Look-ups in named tables: a row name and a column name give one cell, copied from the table.

Mun =
|  | Gad | Gog | Zage | Nusalap | Kudob |
|---|---|---|---|---|---|
| Dupilil | 27.69 | -9.94 | -47.22 | -14.07 | 21.47 |
| Rogobed | -22.01 | 40.55 | 93.65 | 56.02 | -19.04 |
| Dok | -0.69 | 28.57 | 65.43 | 28.03 | 4.89 |
| Potutos | -21.27 | -17.47 | -64.25 | 26.54 | 36.69 |
| Mufek | -1.10 | -8.40 | -41.77 | 19.13 | -50.98 |
| Gab | -14.05 | -21.16 | -67.68 | 24.42 | -38.61 |
| Posud | -6.67 | 61.57 | 91.37 | -9.43 | 2.90 |
| Vuf | -7.16 | 64.46 | 94.68 | 4.53 | 7.28 |
| Taveg | -6.05 | 46.90 | 58.92 | 21.05 | 4.58 |

Dok, Zage: 65.43
Dupilil, Nusalap: -14.07
Taveg, Nusalap: 21.05
Posud, Nusalap: -9.43
Potutos, Gad: -21.27
Posud, Gog: 61.57
Vuf, Gad: -7.16
Potutos, Zage: -64.25
Posud, Gad: -6.67
Mufek, Gog: -8.40
Gab, Kudob: -38.61
Taveg, Gad: -6.05
Taveg, Gog: 46.90
Gab, Gog: -21.16
Dupilil, Zage: -47.22
Mufek, Zage: -41.77
Dok, Gog: 28.57
Which row has the largest Kudob? Potutos

Table Bom
,Togib,Lenitop,Gigub,Lizifo,Leton,Dubor,Nubid,Foto,Mov
Rir,-5789,2664,-96,-2011,-879,-1635,-1107,-1447,-3001
Dobofo,4998,2013,-507,2738,-293,3648,-295,-1615,2949
Nemipum,3848,-6181,4880,1783,1851,4098,5963,6210,-4469
Lir,510,3132,1484,3983,2288,4773,-4438,-5452,-515
Mon,2970,66,1034,-2060,-4153,1600,-3212,-5702,1075
Zav,24,-524,-1525,1752,-803,-571,-692,-320,1059
Perogep,6115,-4931,503,1156,423,3153,1581,5577,370

Rir, Gigub -> -96
Lir, Foto -> -5452
Dobofo, Gigub -> -507
Zav, Lenitop -> -524
Mon, Gigub -> 1034
Nemipum, Togib -> 3848
Lir, Gigub -> 1484
Lir, Nubid -> -4438
Mon, Foto -> -5702
Lir, Dubor -> 4773
Mon, Lizifo -> -2060
Rir, Mov -> -3001

Fafiv
|  | Vekad | Reda | Vozaf | Bavabug | Laz | Favanez | Pubit | Lepe | Gebat | Pilene |
|---|---|---|---|---|---|---|---|---|---|---|
| Zibo | 35 | 62 | 35 | 55 | 76 | 64 | 62 | 44 | 53 | 31 |
| Boparu | 26 | 42 | 56 | 39 | 53 | 68 | 17 | 62 | 65 | 42 |
| Fol | 61 | 71 | 50 | 73 | 65 | 65 | 19 | 2 | 29 | 50 |
| Gud | 28 | 45 | 36 | 47 | 42 | 32 | 67 | 44 | 23 | 87 |
| Dize | 50 | 77 | 68 | 63 | 53 | 11 | 56 | 43 | 24 | 64 |
| Genu | 28 | 20 | 54 | 38 | 55 | 57 | 55 | 57 | 48 | 46 |
| Pofeda | 56 | 63 | 60 | 28 | 45 | 66 | 41 | 73 | 24 | 37 |
| Vod | 78 | 56 | 59 | 73 | 31 | 38 | 74 | 76 | 64 | 33 |
| Lekine | 38 | 57 | 44 | 40 | 78 | 52 | 35 | 67 | 34 | 72 |
| Sug | 49 | 77 | 29 | 49 | 53 | 71 | 42 | 50 | 71 | 61 |
| Dodil | 61 | 46 | 24 | 63 | 58 | 56 | 67 | 57 | 74 | 49 |
| Nubome | 40 | 34 | 40 | 23 | 43 | 67 | 61 | 77 | 41 | 73 |
| Mesuzo | 49 | 27 | 61 | 59 | 78 | 65 | 34 | 65 | 47 | 71 |
| Rilazok | 54 | 48 | 24 | 16 | 34 | 43 | 70 | 17 | 65 | 63 |

Bavabug of Sug is 49
Laz of Lekine is 78
Lepe of Nubome is 77
Pubit of Zibo is 62
Lepe of Dize is 43
Bavabug of Dize is 63
Favanez of Rilazok is 43
Favanez of Genu is 57
Lepe of Lekine is 67
Vekad of Sug is 49

